A small network was trained on made-up records. Each row is its average activation on records with the value named, seen along a few directions.
Related values have similar rows: they may be neighbours, one step apart, or belong to one group.
In the rows, 500 means zero.
Strong random noise was added to every row along 5 fixed directions; ignore it. To show where, here is one row again and again, with new noise each time:
[595 506 624 380 650 438 523 456 556 541 664 426 516 436 506]
[593 435 598 416 668 525 477 570 441 406 571 499 492 502 400]
[817 443 447 478 690 569 400 726 355 211 517 535 518 303 222]
[540 624 375 399 460 661 430 425 808 653 520 378 414 337 385]
[338 475 586 698 404 624 367 851 361 356 417 568 545 476 505]
[597 504 439 492 557 630 422 627 532 419 489 493 458 382 344]
[599 512 588 465 648 409 564 507 536 543 676 450 511 383 573]


Bur, 25 values:
t5: [414 627 633 581 400 437 414 484 415 569 378 485 565 506 561]
t6: [442 476 457 505 424 590 476 463 576 516 420 558 373 550 443]
t17: [538 459 386 497 403 593 441 531 526 520 455 558 432 583 454]
t12: [510 504 409 587 477 582 533 561 461 531 559 502 509 480 514]
t3: [511 539 352 563 575 608 592 494 672 638 567 483 320 427 523]
t16: [518 556 456 476 441 543 488 499 529 390 473 468 596 392 416]
t13: [496 457 483 529 579 527 608 539 446 653 535 517 399 590 506]
t14: [561 485 467 610 522 514 494 617 465 423 512 536 501 374 442]
t7: [684 404 353 400 544 538 549 303 596 482 557 532 339 539 440]
t9: [426 693 563 506 380 419 518 322 674 665 515 449 508 410 605]
t23: [429 565 559 610 442 524 484 536 318 480 354 550 503 646 531]
t11: [652 476 471 470 562 442 436 544 344 254 425 523 621 430 215]
t1: [376 397 398 521 463 569 407 546 462 469 304 532 525 613 505]
t21: [504 416 445 581 417 457 431 472 447 451 466 576 448 479 444]
t8: [475 501 544 402 390 418 286 452 538 451 396 379 678 440 411]
t15: [387 399 440 560 522 483 513 615 454 428 347 510 440 543 560]
t18: [366 485 314 441 352 713 596 516 492 452 376 565 482 643 398]
t25: [488 418 444 591 504 443 560 659 449 497 467 494 568 622 710]
t20: [479 337 483 465 538 481 484 444 297 455 529 636 461 708 536]
t10: [394 687 592 588 273 544 381 520 536 439 397 488 557 538 471]
t22: [705 608 407 465 600 316 645 418 536 576 653 473 602 261 585]
t4: [391 365 498 548 655 370 777 341 447 436 567 598 417 601 598]
t2: [600 663 593 422 411 414 492 401 514 561 589 489 636 453 585]
t19: [514 380 596 457 700 520 521 526 351 489 488 541 441 562 446]
t24: [613 332 321 454 694 527 682 441 544 443 464 550 278 663 482]
Bur is arranged as 5 separate groups.
List the group mates of t11, in the order listed. -> t16, t18, t22, t4
List the group mates of t17, in the order listed. -> t6, t7, t21, t20
List the group mates of t9, in the order listed. -> t5, t23, t10, t2
List the group mates of t12, in the order listed. -> t3, t13, t14, t19

Voni, 9 values:
j3: [597 384 478 315 492 723 199 606 409 274 399 498 551 625  91]
j5: [574 426 480 518 452 547 367 629 328 230 342 581 559 465 291]
j2: [560 642 592 521 585 453 511 550 461 544 478 488 531 500 507]
j4: [350 500 307 783 352 675 514 761 562 588 491 552 385 427 612]
j6: [579 322 584 228 650 557 464 384 495 306 478 504 463 724 255]
j8: [526 522 455 468 683 491 738 385 442 599 493 601 405 630 631]
j1: [481 478 191 744 254 480 488 641 462 446 325 582 538 248 528]
j7: [437 537 740 360 502 511 423 449 612 599 664 330 530 529 510]
j9: [408 593 498 469 354 607 330 393 580 460 355 465 499 506 358]
Voni is arranged as a star with 3 arms.
Name the neighbours of j7, in listed order. -> j4
Name the neighbours of j9, in listed order. -> j5, j8
Fewest steps between j2 and j6? -> 4
